Each row below holds a small network's activations on one input, seen along a few directions.
Each table varies a few parts of the input and shows all the possible inputs, shuffled.
Descriptions start from the smaller parts, as in this example, which fits no table here: one of 8 places around a ring, together with either a single point or (one of 2 separate values, together with one of 4 places along a line) or one of 11 places along a line.
Shared parts are said once, and a part with two or three values counts as separate values.

Other details of the inputs shift rows strongly along two fixed directions, in all tables alike. That doesn't count.

Rows:
r1:  -90 -563  106 -759 -299 -266 -173  483  -98  571  714  101
r2:  103 -587 -158   34  117  378 -656  359  120  212   51  132
r3:  -86  294 -129  421  232  252  -25 -291   12 -296 -390  -97
r4:    4  122  265   29   40  -89  -85  -84  165   16 -138  -30
r5:  -41 -358  139 -420 -170 -212 -341  660 -238  549  641  243
r6: -213  456 -266 -251 -448 -332  625  -32 -494   99  438    5
r7: -387  151 -109   22 -141  223  -12 -153  144 -147  256  -79
r8: -153 -677  394 -220   64  202 -168  109  691 -489  417 -155
r9:  307  304  -89 -196 -104 -519  434  -88 -638  228 -221  -12
r10:  191  340 -431   78 -227 -229  613   95 -577  132   25  181
r11:  -53 -518  -23  -49  234  238 -645  369   54  232  192   34
r12:  166  -71 -136  165  114  136   88  -74  165  -13 -301   52
r13:  -78 -575    0 -139  218  221 -559  477  111  248  219  104
r14: -184   34   79 -164 -119   19   38 -244  207  -51   78  -99
r15:  -20 -222  161  250  421  364 -487 -219  469 -197 -489 -112
r16:  329  405 -190  265   30  -56  299 -402 -204 -122 -584 -120
r17:  -30 -547  147 -806 -283 -270 -284  446 -173  566  576   38
r18:   57   66    4 -503 -366 -393  146  -17 -416  317  280 -115
r19:  -80  553 -245  342   36  -15  501 -276 -260 -237 -272   24
r20: -256 -117  184   82  119  413 -497 -394  600 -258 -168 -273
r21: -105  465 -215 -275 -470 -323  443 -132 -619  107  287  -66
r22: -163 -350  194  -43   55  180 -681  352  170  223  373  134
r23:   37  368 -295  -59 -175 -380  656  128 -644  165  140  148
r24:  150  363  343  164  -75 -406  787 -186   20 -631  -26  -71
r25:   30  -62   15   12  188  -40  111  -29   83   30 -183   44
r26:   99 -261  -21  315  321  462 -321 -163  566 -164 -439   11
r27: -317 -197  143  217  156  330 -471  218  502    1  313   93
r28:  327  350 -167  209   -6  -79  326 -345 -232 -103 -603  -52
r29:  -27  355  242  310   98   35  -61 -400  241 -230 -388 -119
r30: -428   -6   17  183   76  533 -397 -235  532 -298   63 -254
r31: -228 -329  164  -40   62  182 -538  408  276  208  480  219
r32: -355  416 -115  293  -42  334  -83 -503  198 -371  -67 -337
r33:   10  588  147  179  -71 -249  445 -359  -58 -130 -258   14
r34:  289   27 -355 -101 -204 -178  117  231 -629  320   77  120
r35:  120  -30  225  307  320   -8  499 -184  321 -829 -313 -171
r36:  253  -15 -327 -132 -196 -164  198  287 -535  297   45  184
r37:  221  -51  -30 -404 -100 -480  353  221 -507  390   50  215
r38:  162 -573 -240 -272 -123   12 -243  653 -243  511  408  348
r39:  194  206  -94  385  210  247   76 -382  247 -270 -687 -112
r40: -117  353  203  310  112   24  140 -312  347 -210 -215  -50
r41:  500 -302  -10 -293 -125 -465  631  389 -341 -172  134  170
r42:  -32 -270  330   36  184  148 -644   39  422  103   22  -44
r43:  -76  682  -27  317  -91 -113  215 -288 -256 -138  -93 -108
r44:  -31 -218  169  202  432  332 -371 -133  496 -169 -442 -137
Description of these inputs: one of 4 places along a line, together with either a single point or (one of 2 separate values, together with one of 5 places along a line).
The inputs of r30 and r13 match in every part but the place on the line of 4. If r6 is changed in the same way as r30 into r13, which row does it become? -> r23
The inputs of r26 and r37 match in every part but the place on the line of 4. If r28 is changed in the same way as r26 into r37, which row does it become? -> r15
Which other rows does r23 become when the choice among 2 separate values takes its other values? List them by row number. -> r25
Which other rows agree with r29 in the place on the line of 4? List them by row number. -> r4, r5, r22, r24, r27, r31, r33, r40, r42, r43

Rows:
r45:  371 -172  -80 -503 -277 -594  294  488 -713  515  292  269
r46:   91  312  -46  311  128   41  208 -329   -1 -253 -457  -73
r47: -201 -258  206   88  160  304 -399    6  532 -175  131  -65
r48: -176 -378  133   25  128  264 -288   85  465 -193  200  -51
r49:  173 -631   67 -291   48  -32 -296  534  -13  313  237  194
r50: -345 -180  -25  207  117  509 -585   24  425  -42  206  -76
r51: -136 -472  198 -329  -19   24 -412  324  153  224  423   68
r52:  203  488 -150   69 -125 -255  458 -312 -395   27 -375  -38
r53:  -29  400 -303  423  101  216  106 -262  -70 -119 -363   -6
r54:  -56  657  -29   41 -189 -276  530 -381 -281 -147 -124 -144
r55:  145  210 -103  261   74   33  331 -203   -7 -335 -353  -43
r56:  340 -136  -98 -550 -264 -584  225  427 -746  613  244  206
r57: -125  388   42  241    9   15  379 -326  131 -374 -124 -131
r58: -255 -229  189    8  109  335 -552  -74  521  -53   63 -108
Describe the family of inputs behind these rows. -> one of 2 separate values, together with either a single point or one of 6 places along a line
Which other rows does r55 become when the place on the line of 6 takes its other values? List them by row number. -> r45, r46, r49, r52, r56
Which other rows does r46 become when the choice among 2 separate values takes its other values? List them by row number. -> r51

Rows:
r59: -213  280  -46  136    5  107   86 -242   97  -86 -108  -89
r60:  290 -152 -128 -146  -31 -123  195  210 -337   31 -174  188
r61:   91  250 -199  437  242  215    5 -293   12 -160 -467  -39
r62: -111  170   17 -179 -119 -187   64   24 -189  227  131   64
r63:  -77   43 -196 -214 -178  -88  188   69 -213  165  207    1
r64:  354 -100  -38 -225 -155 -213  200   53  -91  275 -184  145
r65:  -27  120   85  207   31   35  207 -123  134 -279  -23  -28
r66:  176  105  -69  328  188  160  172 -189   43 -309 -549  -17
r67:  105  -58   16 -243 -172 -230  183   48 -230   10  151  -77
r68:   59   81  169  -99  -71 -269  188  125 -140   41  179  129
r69:  -23 -138   27 -150   -7  -39  128   14   66  -46  102  -25
r70: -125  301   40  138  -38  -36   38  -43  -39  -22   56   62
r71:  -18  229  191   92   21  -65   40 -284  107 -243 -188 -137
r72:  317  -52    9  -20   95 -247  135  241 -237  195 -185   82
r73:  -77  116   53   76   52   26  231 -229  162 -233 -121 -103
r74:   76  -23   15  -91 -115 -183  268  146 -145  -28  233   75
r75:   55   17   97  -81  -87 -206  227  117 -115    4  191   92
r76:   77  -48   61 -230 -166 -235  137   41 -196   17  126  -61
r77: -103   68 -144 -186 -166  -82  154   51 -189  169  179   10
r78: -158  269  -70  252  -27  124   81 -132   67 -169    4  -20
r79: -126  204 -169  195  -61  115  109  -71   44 -176   60  -31
r80:  -10 -178 -168  352  301  499 -389 -131  269 -218 -376   26
r81:  -79  157    2  -48 -154 -163   74  150 -212  162  228  117
r82:  -49  102 -129  -63 -198 -115  162  166 -242  113  277   87
r83:  124 -872   21 -205  270  197 -872  640  127  568  269  210
r84:   88  -47  -40 -103 -121 -174  277  151 -144  -47  248   58
r85:  313  -86  -21  -37   75 -208  131  219 -234  164 -188  102
r86: -158 -511  151  185  311  562 -644  -82  775 -372  -38 -245
r87:    5    4  118 -230  -75 -266  209   34 -110   89  101   47
r88:   95  317 -142  471  294  123  -25 -257   31 -105 -472  -86
r89:   89 -928  -47 -221  214  292 -856  586  117  444  233  241
r90: -180  -85   40   85   26  166 -260  131  181   31  197   62
r91:  -20   74 -109 -194 -212  -84   16   40 -265  149  190  -64
r92:    2   69 -162 -201 -223  -78   69   34 -287  126  202  -77
r93: -111   58  -96 -199 -179 -121  128   69 -212  218  190   40
r94:   10  -22   73 -239  -85 -235  240   39 -117   77  122   29
r95:  194  145  -33  374  239  146  149 -196  107 -283 -553  -41
r96: -133  343   25  150  -32   76  -64 -291   36 -123 -137 -151
r97:   81  313 -185  385   68  238   32 -528  243  -81 -552  -65
r98: -292 -299  255  208  303  589 -908  -87  721 -131  -35 -144
r99:  -15  110  -66 -192 -220 -124   41   28 -309  178  182  -46
r100: -108 -576   76 -166  166  247 -361  187  454  -36  218  -36
r101: -132  335  -14  172  -23  136  -28 -318   49 -158 -140 -172
r102:  -66 -297  233 -241   79  -62 -214  157  197  116  172   69
r103:   77  -10  105 -210 -137 -239  120    7 -174   32   97  -57
r104:  -23  183  164  104    8  -41   66 -269  103 -251 -179 -165
r105:  -23 -309  228 -101   41  -27 -197  274  168   58  271  119
r106: -224  327   -4  170   24   88   68 -288  120 -105 -151  -82
The inputs of r86 and r92 match in every part but one. If r74 is changed in the same way as r86 into r92, which row does it become? -> r82
The inputs of r76 and r99 match in every part but one. If r87 is changed in the same way as r76 into r99, which row does it become? -> r106
Describe the family of inputs behind these rows. -> one of 2 separate values, together with either a single point or one of 5 places along a line or (one of 3 separate values, together with one of 6 places along a line)
Which other rows does r106 become when the choice among 3 separate values takes its other values? List them by row number. -> r81, r96
